A small network was shown many inputs. Here are its activations along a few directions, one row for each input.
In each table, some parts of the input vary, and every possible input appears once, in random order.
A made-up example of a description, with smaller parts first: one of 2 separate values, together with either a single point or one of 11 places along a line or (one of 4 places along a line, together with one of 8 places around a ring).
Shared parts are said once, and a part with two or three values counts as separate values.
In the rows, 128 means zero.

Other details of the inputs vary at random and push rows far along three fixed directions, the same in every table; ignore that.

A family of inputs:
r1: [134 127 155 142 117 112 136 142 125 127 117 142]
r2: [122 131 120 114 121 133 127 114 130 128 124 116]
r3: [129 126 150 130 119 106 133 148 125 123 132 144]
r4: [125 130 129 123 118 129 118 115 130 142 140 114]
r5: [128 127 126 113 128 139 124 116 136 129 122 116]
r6: [136 130 128 118 125 139 122 116 136 142 128 119]
r7: [139 116 151 127 126 115 140 142 124 117 120 143]
r8: [136 129 145 123 117 108 140 146 124 122 124 147]
r9: [138 124 150 140 119 110 140 142 126 120 117 136]
r10: [250 145  87 163 169 132  81 133  99 153 173 141]
r11: [121 136 122 106 122 135 129 119 131 128 125 117]
r12: [127 135 124 108 124 138 132 118 123 134 130 118]
r13: [131 117 155 136 124 111 130 146 132 123 128 142]
r14: [100 139  88 145 156 149 136 135 121 122 116 148]
r15: [118 125 116 162 158 122 135 164 129 108 119 165]
r16: [122 131 131 113 124 135 125 120 124 135 139 113]
r17: [131 127 120 120 123 133 129 112 136 134 127 113]
r18: [128 126 130 126 120 133 116 113 134 142 139 114]
r19: [117 126 127 119 120 130 120 115 130 129 134 111]
r20: [ 92 142  92 142 157 146 128 142 129 116 121 145]
r21: [121 122 129 122 122 134 118 112 134 129 133 110]
r22: [122 127 125 122 120 128 125 116 133 134 137 109]
r23: [104 136  89 147 158 152 134 132 125 122 115 148]
r24: [126 123 127 125 122 131 122 114 136 134 136 109]
r25: [124 122 135 120 129 141 121 117 131 135 135 112]
r26: [121 132 127 114 121 130 127 121 134 134 137 111]
r27: [135 123 155 139 120 115 139 141 117 121 118 139]
r28: [136 120 147 134 117 108 138 139 129 122 121 146]
r29: [138 122 140 130 118 103 143 141 125 116 123 140]
r30: [125 136 120 109 121 133 134 120 133 132 127 115]
r31: [138 118 145 130 121 107 136 137 126 111 119 141]
r32: [ 88 144  91 154 158 156 131 136 130 118 103 144]
r33: [130 134 122 118 118 132 125 114 129 141 131 119]
r34: [125 121 131 124 124 137 121 112 127 135 137 111]
r35: [121 122 133 118 127 137 118 118 137 129 131 111]
r36: [129 116 149 134 121 108 135 142 117 117 132 139]
Description of these inputs: one of 4 separate values, together with either a single point or (one of 2 separate values, together with one of 4 places along a line).
Changing only the choice among 4 separate values turns r27 into r32. The same change can be made to r34. Which row results?
> r21
Change only the choice among 4 separate values in r13. List by row number the other rows that result.
> r15, r25, r35
Change only the choice among 2 separate values in r31. List by row number the other rows that result.
> r21
Change only the choice among 4 separate values in r2. List by row number the other rows that result.
> r14, r29, r33
